A small network was shown many inputs. Here are its activations along a few directions, one row for each input.
Each table varies a few parts of the input and shows all the possible inputs, shuffled.
A made-up example of a description, with smaller parts first: one of 4 places along a line, together with either a single point or one of 9 places along a line or (one of 2 separate values, together with one of 5 places around a ring).
Shared parts are said once, and a part with two or three values counts as separate values.
In the rows, zero is written as 128.

Other details of the inputs vary at random and push rows far along two fixed directions, the same in every table; ignore that.

Table:
x1: [ 91 147 175 151  93 148  99 143 157 155 163 103]
x2: [105 153 165 178 125 129  98 112 143 156 156  98]
x3: [135 112  71 151 115 120  81 157 185 145 186 138]
x4: [ 96 146 168 178 117 146 106 119 157 138 158  92]
x5: [130 130  55  88 151 135 154 146  69 135  97 128]
x6: [102 121 104 162 106 170  92 142 184 161 189 102]
x7: [136 119  99  99 129 163 174 111 109 131 116 111]
x8: [138 120  73 160 134 124  83 162 193 148 154 141]
x9: [125 166 234 117 115 125 187  78  94 105  83  90]
x10: [112 190 210 194 109 106  96  97 163 137 143  79]
x11: [110 106  86 141 122 142  89 155 189 136 206 142]
x12: [142 156 163 179 108 124  94 105 156 128 149 125]
x13: [144 134  60  83 128 131 167 141  68 141  91 128]
x14: [130 144 230 113 121  81 136 106  71  93  62 115]
x15: [111 137 243 151  90 121  95 133 160 115 150 114]
x16: [123 177 240 132 131  98 176  71  65 116  74  96]
x17: [136  97  53  75 161 146 175 136 119 111  80 173]
x18: [114 112  62  86 136 157 168 147  89 138 109 136]
x19: [110 102  84 154 139 148  89 165 201 137 159 149]
x20: [119 161 232 179 126  95  74 132 153 123 127 108]
x21: [133 118 183 100 123 119 163 130  86  91  94 138]
x22: [124 111  71 154 119 120  77 154 186 142 154 143]
x23: [100  95  87 153 125 144  83 158 193 131 162 152]
x24: [137 108  79  96 163 123 158 126 111 132  88 167]
x25: [138  91 104  81 124 139 158 135 118 111  96 154]
x26: [115 153 232 120 108 120 171 100  58 108  86  89]
x27: [117 154 228 176 113  99  73 137 144 116 147 110]
x28: [128 149 194 111 122 112 171  97  40 127  84 104]
x29: [140  89  73  84 148 121 157 130  90 123  89 163]
x30: [142 131  58 105 162 138 158 115  85 127 103 115]
x31: [106 148  73 178 155 139  88 127 186 150 172 107]
x32: [152  94  76  86 150 127 161 140  88 124 110 161]
x33: [122 104  87 128 114 151  93 154 200 144 211 138]
x34: [146  97  62  68 148 151 175 134 132 119  87 167]
x35: [154 108  88  85 145 111 151 134  90 111 111 142]
x36: [154 108 104 103 127 167 159 107 124 115 119 145]
x37: [131 142 171 169 103 103  85 146 160 127 154 123]
x38: [127 120  63 102 158 157 185 111 113 121 105 127]
x39: [110 143 238 171 101  91  83 123 142 134 163 118]
x40: [146 119  72  92 169 117 152 129 109 116  77 156]
x41: [134 124  59 172 146 152  78 130 180 139 176 144]
x42: [117 113  92 148 127 124  81 146 174 152 206 141]
x43: [160 134  67  96 140 134 177 110  78 130  91 113]
x44: [158 125  75  89 147 111 165 125 110 119  69 157]
x45: [ 88 160 187 171 110 122  85 137 131 165 155 106]
x46: [131 172 231 122 120  98 158  98  37 106  75  82]
x47: [120 140  78 175 111 141  81 146 167 163 179 105]
x48: [158 165 238  94  95  72 169  96  53  88  92 111]
x49: [127  94  66 131 135 159  99 165 206 145 161 151]
x50: [112 126 137 182 121 160  89 123 185 129 174 138]
x51: [155  88  47  84 170 130 169 142 100 136  89 168]
x52: [115 162 223 164 105  90  75 122 142 116 172 103]
x53: [135  95 105  87 129 130 158 137 108 108 122 150]
x54: [150 144 196 122 128 119 161  80  68 112  87 137]
x55: [149  88  91  70 122 141 163 139 121 116 129 148]
Each input here is: one of 5 places along a line, together with either a single point or one of 4 places along a line or one of 6 places along a line.
- Changing only the place on the line of 5 turns x9 into x38. The same change can be made to x36. Which row results? => x50
- Changing only the place on the line of 5 turns x5 into x18. The same change can be made to x14. Which row results? => x23
- Which other rows does x42 become when the place on the line of 6 takes its other values? List them by row number. => x24, x29, x32, x39, x51
- A walk changes only the place on the line of 5. It starts at x55 and steps to x53. List the rest of the walk in order. => x39, x35, x3

Table:
x56: [135 148 223 115 103  99 148 112  79 107 102 113]
x57: [104 135 176 180 119 119  72 136 190 130 163 130]
x58: [123 135  49 143 146 153 126 129 153 149 143 114]
x59: [138 137 171 129 132 118 138 110 116 111 113 126]
x60: [143 108 130  79 138 129 174 125  95 110  79 152]
x61: [143 114 126  87 123 120 154 137  98 111 100 141]
x62: [164 113  90  83 146 116 171 121  71 111  83 149]
x63: [125 173 179 156 116 109 119 112 114 136 116  92]
x64: [141 101  85 101 148 140 154 128 121 122 102 157]
x65: [113 161 147 163 124 137 122 110 141 140 128  94]
x66: [123 140 208 131 104 120 137 114 114 115 124 112]
x67: [140 116 146  97 128 104 143 138 102 113  93 148]
x68: [ 91 188 218 218 102 117  58 116 188 149 173  72]
x69: [125 120 104 154 134 147 103 129 169 141 153 137]
x70: [143  96  16 102 147 146 136 143 141 138 154 151]
x71: [111 135 197 148 100 131 105 133 155 124 141 120]
x72: [116 119 108 167 131 125  71 152 191 141 165 147]
x73: [110 128 149 157 111 134  92 139 171 137 177 117]
x74: [157 135 162  85 123 101 176 109  49 105  81 130]
x75: [ 94 147 116 179 130 140  82 133 158 160 179  99]
x76: [119 101  66 133 128 152  98 161 187 137 172 145]
x77: [166 116  95  71 149 117 186 115  63 103  70 149]
x78: [120 132 171 147 102 113  90 148 151 128 148 124]
x79: [131 150 146 106 138 117 170 107  51 125  87 106]
x80: [146 124 132  91 131 129 177 107  84 112  99 132]
x81: [133 131 185 102 113 111 148 124  98 102 100 126]
x82: [153 118 104  76 140 128 185 112  75 109  97 138]
x83: [119 154 169 120 129 135 167  98  64 133  92  99]
x84: [110 106 102 152 131 141  88 155 198 140 166 147]
x85: [121 173 177 156 117 114 123 108 118 134 115  92]
x86: [126 153 244 148 110  84 112 118 108 109 100 123]
x87: [102 142  72 188 129 165  83 134 201 172 178 105]
x88: [128 139 168 136 114 131 129 113 126 128 135 121]
x89: [137 101  60 117 127 135 117 152 138 142 157 141]
x90: [158  90  14  87 162 142 160 133 116 122 115 159]
x91: [159 105  99  65 150 115 186 118  72  98  66 157]
x92: [100 151 216 185  91 114  64 132 181 137 187 102]
x93: [125  99  69 119 129 154 121 152 164 132 150 146]
x94: [145 109 117  90 144 126 172 117  95 104  80 152]
x95: [112 130  74 138 144 156 134 125 123 151 141 114]
x96: [136 100  40 130 149 154 122 137 162 136 149 150]
x97: [131  89  42 111 145 138 115 160 167 135 148 163]
x98: [131 124 151 113 115 137 149 118 110 125 121 124]
x99: [121 120  20 134 151 150 114 148 129 164 160 125]
x100: [115 102  80 139 138 139  92 158 193 138 166 152]
x101: [126 161 236 142 103  97 124 107 102 114 120 110]
x102: [102 176 230 163 117 116 124 102  95 132 124  81]
x103: [131  98  68 111 141 129 117 157 157 132 135 161]
- Changing only one part turns x61 into x81. The same change can be made to x85. Which row results? => x68
- Changing only one part turns x80 into x82. The same change can be made to x65. Which row results? => x58
- What do these inputs look like to the network? => one of 6 places along a line, together with either one of 2 separate values or one of 6 places around a ring
- Which other rows does x102 become when the choice among 2 separate values takes its other values? List them by row number. => x58
- Which other rows does x60 become when the place on the ring of 6 takes its other values? List them by row number. => x64, x69, x71, x88, x98
- Which other rows does x79 become when the place on the line of 6 takes its other values? List them by row number. => x75, x83, x95, x99, x102

Table:
x104: [156 119 111 105 134 122 154 112  95 114 116 138]
x105: [126 126 160 104 129 112 144 133 100 114 100 129]
x106: [101 139  92 181 135 151  86 132 186 163 173 111]
x107: [115 159 225 167  97 120 103 119 154 124 126 107]
x108: [143 128 116 115 125 120 137 122 122 120 131 129]
x109: [102 117  94 164 127 155  85 147 203 145 178 129]
x110: [143 131  73  97 141 138 172 115  72 129 104 117]
x111: [116 132 200 123 117 110 136 123  94 116 105 128]
x112: [144 119  91 107 144 114 137 135 116 124 106 147]
x113: [128 149 213 130 107  99 126 125 109 115  98 117]
x114: [115 120 140 135 117 138 113 135 137 137 163 125]
x115: [132 125 104 131 113 135 114 142 151 138 151 124]
x116: [110 141 104 155 138 131  98 140 143 154 144 115]
x117: [142 126 144  88 123 122 169 120  84 111 106 124]
x118: [118 107 101 119 136 154 134 133 141 134 138 142]
x119: [141 108  76 118 149 123 123 139 125 127 125 152]
x120: [121 152 198 157 117 116 113 113 149 117 127 117]
x121: [149 106  60 108 155 145 157 119 123 125 113 153]
- What do these inputs look like to the network? => one of 3 separate values, together with either a single point or one of 5 places along a line
- Changing only the choice among 3 separate values turns x110 into x116. The same change can be made to x108. Which row results? => x112
- Which other rows does x107 become when the choice among 3 separate values takes its other values? List them by row number. => x113, x115
- Which other rows does x109 become when the place on the line of 5 takes its other values? List them by row number. => x107, x118, x120, x121
